A small network was trained on made-up records. Each row is its average activation on records with the value named, seen along a few directions.
Values that are neighbours, or in one group, have similar rows; names and order tell nothing.
In the rows, zero is written as 500.
Strong random noise was added to every row along 5 fixed directions; ignore it. To show where, here is one row again and again, with new noise each time:
[430 405 585 463 681 578 348 300 554 332 558 376 529 583 486 557 489 287
 573 397]
[552 400 514 587 745 578 596 483 482 441 592 554 587 584 485 552 421 312
 551 520]
[478 628 612 477 439 367 540 626 604 485 525 524 506 465 558 441 504 525
 460 548]
[536 580 669 567 635 466 576 607 461 449 561 602 603 522 499 547 496 329
 446 536]
[440 584 537 387 605 590 618 536 574 493 463 614 501 478 410 476 527 449
 522 363]
[528 559 680 539 748 579 624 572 422 422 542 639 641 520 411 605 503 264
 468 449]
[524 424 616 598 848 637 439 373 366 394 585 581 603 660 455 607 503  79
 509 437]


Field LOFI:
led: [506 422 427 554 603 509 527 468 464 455 519 539 584 605 508 470 468 416
 565 552]
tikiv: [477 634 611 390 263 423 283 386 469 563 442 402 413 445 502 484 586 557
 430 522]
lavu: [512 504 550 445 519 402 525 518 467 421 465 365 560 287 399 582 475 541
 454 516]
dagiv: [495 617 733 485 446 433 451 596 541 408 407 512 671 295 460 643 504 616
 410 431]
pova: [561 444 427 643 516 500 522 631 503 521 468 568 555 468 477 502 418 565
 525 506]
pela: [493 520 511 480 243 355 486 571 597 528 564 555 393 530 573 462 526 650
 514 588]
fupug: [415 601 467 454 412 636 280 289 322 688 417 735 243 615 523 468 674 221
 452 360]
somuk: [607 386 535 645 417 353 279 475 522 376 551 282 661 440 669 570 439 672
 486 649]
susu: [471 525 319 540 380 435 313 377 466 616 511 533 331 687 619 260 602 316
 357 564]
gagi: [613 383 441 610 717 640 552 453 232 595 629 554 616 543 472 686 426 387
 477 647]
kegez: [517 538 598 620 437 531 416 440 388 512 499 622 438 581 469 587 633 411
 442 475]
nen: [546 518 421 550 393 417 494 557 623 540 482 486 568 429 553 499 440 701
 530 558]
gen: [553 660 691 507 375 461 548 647 325 689 467 682 495 470 485 593 609 447
 376 537]
tigo: [629 368 223 640 568 544 695 565 565 638 481 599 428 630 556 319 420 559
 553 591]
beka: [502 367 477 363 622 754 492 289 312 404 581 383 390 562 422 554 524 345
 579 315]
geni: [418 586 375 415 337 501 503 546 654 529 374 534 421 457 498 374 535 645
 531 462]
nanar: [405 341 490 504 676 676 538 404 361 430 546 505 444 674 433 544 564 380
 618 398]
leba: [407 667 378 384 534 571 678 581 549 559 401 580 435 460 383 393 552 615
 485 335]
pimu: [647 232 382 678 705 526 493 447 341 553 623 338 606 538 523 607 343 431
 528 684]
nar: [520 603 571 485 520 543 699 718 471 518 358 673 639 430 445 525 544 533
 460 432]
tibad: [466 689 501 435 585 512 512 537 336 604 391 640 438 508 419 416 591 336
 359 421]
The values of LOFI form a line.
A walk along LOFI starts at somuk and steps to its neighbour dagiv. Put lavu, fupug, susu, nen, leba, nar, tibad in the order it reaches them.
Answer: nen, nar, leba, susu, tibad, lavu, fupug
Fewest steps between tikiv and pova?
Answer: 11
List every value one step from pela, in the order listed.
Answer: kegez, nanar
List every value one step from led, in the order listed.
Answer: tigo, geni
